A small network was shown many inputs. Here are its activations along a few directions, one row for each input.
In each table, some parts of the input vary, and every possible input appears once, in random order.
Descriptions start from the smaller parts, as in this example, which fits no table here: one of 3 separate values, together with either a single point or one of 11 places along a line or (one of 4 places along a line, together with one of 8 places around a ring).
Shared parts are said once, and a part with two or three values counts as separate values.
(in the rows, 128 means zero)

Other details of the inputs vary at random and push rows far along two fixed directions, the same in every table; ignore that.
To show where, the next rows are all for the same input, with only those details redrawn:
[111 111 153 131 107  91 154 130 116 141 153]
[112 122  94 141 105  97 128 127  92 124 112]
[101 101 154 143  98  78 164 133 107 141 156]
[108 103 182 129 106  85 170 132 127 150 174]
[118 113 181 117 115  98 159 129 136 150 171]
[141 151  89 106 131 134 100 118 119 125 104]
[108 125  54 153  99  95 114 127  70 112  86]
[134 129 178  99 129 118 145 123 150 151 166]

Rows:
r1: [125 120 119 143 123 113 144 114 127 115 130]
r2: [161 154 152  89 150 151 119 104 156 135 129]
r3: [126 117 227 111 131 124 166 130 191 141 197]
r4: [104 109 103 164  94  91 135 122  71 104  96]
r5: [119 113 115 143 119 101 140 135 130 110 145]
r6: [ 97  92 161 163  96  70 180 124 100 133 150]
r7: [164 183  57  87 145 171  59 111 125 113  63]
r8: [139 106 231 118 141 143 160 145 169 199 193]
r9: [192 187 181  23 186 201  89 112 232 151 168]
r10: [187 181 163  53 171 191  87 100 177 125 120]
r11: [130 133  92 144 125 123 123 111 119 104 101]
r12: [121 121 120 127 114  99 134 128 110 131 131]
r13: [183 176 188  50 178 195 103 111 231 137 162]
r14: [118 113 129 143 112  97 151 116 105 127 131]
r15: [159 135 122 128 153 172 109 123 134 161 110]
r16: [105 116 126 142 104  96 137 138 120 124 137]
r17: [107 123  48 152 103  96 109 136  88 103  95]
r18: [181 163 122  87 179 218  96 123 154 154  99]
r19: [123 133  52 158 118 118 113 112  97  93  78]
r20: [144 131 119 118 132 117 131 116 118 123 125]
r21: [ 83  89 102 197  82  70 155 130  68  88 107]
r22: [137 141 117 116 149 185 111 154 137 145 119]
r23: [165 144 189  79 173 199 116 145 200 178 164]
r24: [146 149  50 124 133 132  95 106  97 105  73]
r25: [155 145 112 109 148 144 118 107 151 114 122]
r26: [ 87  93  98 189  79  65 158 126  60 112 102]
r27: [175 178 108  62 165 173  78 122 176 126 123]
r28: [ 97 105 135 162 100  95 143 138 114 100 136]
r29: [138 152 126  99 133 146  93 131 144 112 120]
r30: [116 123 132 130 105 106 129 130 106 126 122]
r31: [121 115 142 132 124 109 147 129 150 121 158]
r32: [133 132  45 150 124 116 110 117  95  89  84]
r33: [189 160 184  74 192 221  99 127 229 171 163]
r34: [115  86 229 143 124 120 175 159 168 190 207]
r35: [ 90 109 236 117 141  92 168 142 157 147 216]
r36: [115 119  51 173 127 155 111 150  96 116  79]
r37: [155 156  53 133 160 206  90 129 114 116  63]
r38: [110 113 158 135 105  91 152 131 116 140 147]
r39: [ 93  95 186 147  94  78 172 145 134 140 178]
r40: [133 144  57 136 137 177  94 147  83 133  68]
r41: [111  99 226 132 118  97 185 134 177 143 206]
r42: [138 123 151 119 129 110 149 117 129 134 143]
r43: [114 123  52 150 103  90 113 133  68 108  90]
r44: [101 109  92 164 104  94 140 131 110 105 126]
r45: [180 178 130  67 162 184  84  99 161 123 102]
r46: [132 115 100 156 134 151 127 135  98 148  94]
r47: [126 110 202 129 146 166 168 154 170 158 181]
r48: [103 117 131 143 101  99 135 140 118 121 134]
r49: [ 80  87 124 184  88  67 169 139 105 111 146]
r50: [126 132 123 127 125 132 114 127 140 103 124]
r51: [110 116 162 126 108 107 135 140 134 125 152]
r52: [ 98 121 142 144 138  96 141 118  93 118 135]
r53: [158 152  50 134 161 200  87 127 119 120  62]
r54: [116 138  69 139 105 115  93 129  75  98  74]
r55: [158 158  58 122 158 203  88 129  99 128  58]
r56: [160 170  48  95 144 150  71 117 112 112  74]
r57: [ 99 104 237 132 149  97 184 122 156 136 208]
r58: [140 130 115 130 134 121 134 115 134 113 126]
r59: [ 99 103 157 146  97  78 163 135 108 140 152]
r60: [129  99 226 128 147 154 173 150 189 174 197]
r61: [ 82 102  84 175  84  72 140 143  83 111 116]
r62: [132 140 150 103 126 134 115 132 153 126 142]
r63: [131 136 120 113 123 119 122 122 122 133 127]
r64: [167 175  40  98 158 170  65 115 146  94  80]
r65: [130 141 127 114 120 125 115 125 121 128 115]
r66: [177 178 147  62 170 194  84 112 203 118 132]
r67: [115 117 169 122 108 105 140 132 120 133 144]
r68: [121 121 139 140 111 107 143 117 109 124 120]
r69: [131 121 189 124 129 124 157 116 160 129 159]
r70: [113  94 101 193 117 123 143 136 100 140 112]
r71: [173 157  89 112 176 211  88 121 153 137  86]
r72: [128 122 153 136 124 119 148 116 143 121 139]
r73: [ 85 122 113 148 126  87 126 132  77 116 123]
r74: [105 102 137 163 103  96 152 123 107 105 127]
r75: [101 110  54 175 111 134 116 162  76 127  84]
r76: [173 155 148  80 173 204  98 135 167 173 124]
r77: [136 140  55 137 137 171  91 144  89 137  66]
r78: [ 94  87 164 173  93  78 178 127 110 115 151]
r79: [121 122 114 127 117 102 128 140 124 121 142]
r80: [101 128 151 133 150 115 132 129 138 111 158]
The inputs of r33 and r70 match in every part but one. If r36 is changed in the same way as r33 into r70, which row does it become? -> r53
The inputs of r14 and r1 match in every part but one. If r26 is changed in the same way as r14 into r1, which row does it become? -> r72
The inputs of r71 and r23 match in every part but one. If r69 is changed in the same way as r71 into r23, which row does it become? -> r48
Describe the family of inputs behind these rows. -> one of 5 places around a ring, together with either a single point or one of 4 places along a line or one of 11 places along a line
A walk changes only the place on the line of 11. It starts at r79 and steps to r27. List the rest of the walk in order. -> r17, r9, r61, r16, r39, r48, r62, r51, r29
A walk changes only the place on the ring of 5. It starts at r59 and steps to r61. List the rest of the walk in order. -> r49, r19, r6

Rows:
r81: [112 139  76 132 125 108  95 131  99 117 104]
r82: [147 164 138  91 157 168 100 113 163  98 120]
r83: [115 130  58 151 129 152  94 153  88 133  82]
r84: [117  89 189 140 107  79 197 127 124 155 182]
r85: [164 163 134  84 163 154  99  97 145 134 120]
r86: [130 124  74 156 111 129 113 125 126 100  92]
r87: [179 154 131  90 138 167 105 108 159 141 110]
r88: [145 134 186  81 142 131 145 137 180 160 188]
r89: [116 136  77 151 135 115 108 116 112  94 102]
r90: [146 167 138  72 147 161  85 130 148 119 124]
r91: [ 94  83 128 192 104 102 169 146  67 147 117]
r92: [116 121  77 170 138 157 117 139 106 114  94]
r93: [102  89 191 144  84  85 173 151 143 158 182]
r94: [ 94  87 105 183  99  74 170 136 101 107 141]
r95: [142 140 220  82 142 138 149 113 158 143 162]
The inputs of r92 and r91 match in every part but one. If r86 is changed in the same way as r92 into r91, which row does it become? -> r87
Describe the family of inputs behind these rows. -> one of 3 separate values, together with either a single point or one of 4 places along a line
A walk changes only the place on the line of 4. It starts at r90 and steps to r81. List the rest of the walk in order. -> r88, r93
Change only the choice among 3 separate values in r89. List by row number the other rows that result. -> r81, r85

Rows:
r96: [132 127 167  96 118 135 140 152 116 168 137]
r97: [ 79  92 183 172 101 127 151 156 105 149 146]
r98: [170 144 172  97 156 137 156  87 172 155 154]
r99: [ 95 120 110 167 148 147 119 138  93 137 117]
r100: [141 145  48 127 134 115 110  87 124  92  89]
r101: [128 100 126 156 133 125 141 146 135 170 157]
r102: [ 71  93 121 165 120  79 156 170 103 138 159]
r103: [147 143 145  83 167 148 131 137 124 171 142]
r104: [145 142  57 108  95 109  79 114 117 103  89]
r105: [127 106 174 162 124 156 140 142 143 136 123]
r106: [176 150 130 102 147 192 108 116 129 120  81]
r107: [107  82 159 183  87 122 177 145 138 156 142]
r108: [113 103 181 143 135  80 166 102 133 104 162]
r109: [112 138 133 132 105 117 116 115  79 120  97]
r110: [134 137 184  96 139 167 115 160 168 181 151]
r111: [ 85 115 164 132  92  85 134 120 101 103 137]
r112: [118 138  57 166 140 117 111 119 102  63  90]
r113: [105 136  74 131 112 134  91 166 112 120  96]
r114: [114 133  81 141 110 149 106 132  52 115  66]
r115: [141 141 183 114 131 143 132 127 177  95 148]
r116: [154 173 158  78 180 161 103  93 135 139 129]
r117: [185 148 128  90 171 184 140 101 160 154 127]
r118: [136 122 130 132 115 155 139 137 175 124 132]
r119: [109  75 176 178 126  96 201 129  86 136 149]
r120: [163 149 161  78 123 141 126  94 191 120 139]
r121: [107 100  57 171  79 106 113 162 102 114 104]
r122: [118 116 146 141 101  96 134 110 119  86 114]
r123: [131  90 127 146 118  98 168 137  96 164 153]
r124: [180 169 133  96 182 165 104  84 145 119 101]
r125: [136 171 116  80 172 147  83  92 133 101 118]
r126: [114 127 155 118 133  82 149 126 103 161 150]
r127: [103 112 133 147 139 124 152 128  68 137 127]
r128: [136 150  40 142 137 131 113 111 134  85  99]
r129: [127 116 152 156 100 103 146 111  97 113 101]
r130: [ 96 149  72 144 105 126  88 136  89  72  87]
r131: [118 160  85 105 114 124  86 151 125 104 107]
r132: [148 118  76 132  94 131 117 140  87 142  91]
r133: [137 130  34 140 141 139  91 141 125 117 107]
r134: [121 119  55 165 134 135 132 129 130 107 107]
r135: [ 91 119 158 126 130  78 155 152 134 131 186]
r136: [131 134  76 154 126 163  92 138 123  80  71]
r137: [157 133 122 112 135 107 128 108 126 154 140]
r138: [177 159 137  92 125 156 121  94 161 138 104]
r139: [137 152 187  57 128 119 111 127 169 140 158]
r140: [122 113 149 129  87  93 141 149 152 123 170]
r141: [159 160 122  98 125 160 116 117 189 104 127]
r142: [145 120  79 145  98 144 140 122  97 128  77]
r143: [113 123 149 129 155 137 132 155 136 177 155]
r144: [180 150 164  74 121 140 112 112 164 161 140]
r145: [111  89 179 181 146 129 170 137 132 144 154]
r146: [ 75 102 140 164 137 114 148 148 108 118 156]
r147: [118 141 165 106 141 173 106 145 157 121 140]
r148: [ 97 140 131 132 146 118 125 127 121  97 151]
r149: [109 103 123 173 146 125 146 137 127 101 132]
r150: [108  92 129 143 102  48 156 119 115 129 170]
r151: [140 159 155  60 166 119 109 114 162 140 159]
r152: [125 114 145 127 125  90 150 137 157 130 191]
r153: [157 176 121  70 133 147  82 121 127 147  94]
r154: [119 101 107 179 131 134 158 129 130 149 129]
r155: [152 119 161 117 120 161 121 150 171 175 152]
Describe the family of inputs behind these rows. -> one of 2 separate values, together with one of 5 places around a ring, together with one of 6 places around a ring
The inputs of r125 and r111 match in every part but the choice among 2 separate values. If r134 is changed in the same way as r125 into r111, which row does it become? -> r118
The inputs of r96 and r103 match in every part but the choice among 2 separate values. If r114 is changed in the same way as r96 into r103, which row does it become? -> r127
Change only the place on the ring of 5 in r102. List by row number the other rows that result. -> r133, r134, r146, r149
Change only the place on the ring of 6 in r154. List by row number the other rows that result. -> r98, r100, r117, r128, r134

Rows:
r156: [150 123  99 138 123 154 115 133 113 165 102]
r157: [100  96  87 194 115  77 159 110  94  82 108]
r158: [150 163  40 115 132 145  68 103 140  60  77]
r159: [155 156  49 144 152 184  97 108 127  84  54]
r160: [109 110 234 126 135 131 176 129 126 150 169]
r161: [160 140 101 119 130 117 125  93 106 134 108]
r162: [125 125 206 107 158 171 129 144 151 166 156]
r163: [ 93 124 213 106 122  97 150 148 150 151 195]
r164: [167 154 116 122 172 206  94 129 185 129 112]
r165: [147 170 122  75 172 188  74 149 148 139 123]
r166: [ 88  90  70 197 101 100 144 163 102 105 127]
r167: [175 135 189  89 142 166 154 108 158 170 146]
r168: [119 155 122 102 122 113  92 121 110  95 110]
r169: [ 86 102 106 166  99  88 147 139 133 105 156]
r170: [119 109 127 135  77  59 148 123 102 125 128]
r171: [156 146 168  66 133 130 129 129 186 171 166]
r172: [112  92 108 150  94  95 153 160  99 160 139]
r173: [ 92 113 147 153 124  82 150 115  74 113 127]
The inputs of r160 and r159 match in every part but one. If r163 is changed in the same way as r160 into r159, which row does it become? -> r169
Describe the family of inputs behind these rows. -> one of 3 separate values, together with one of 6 places around a ring
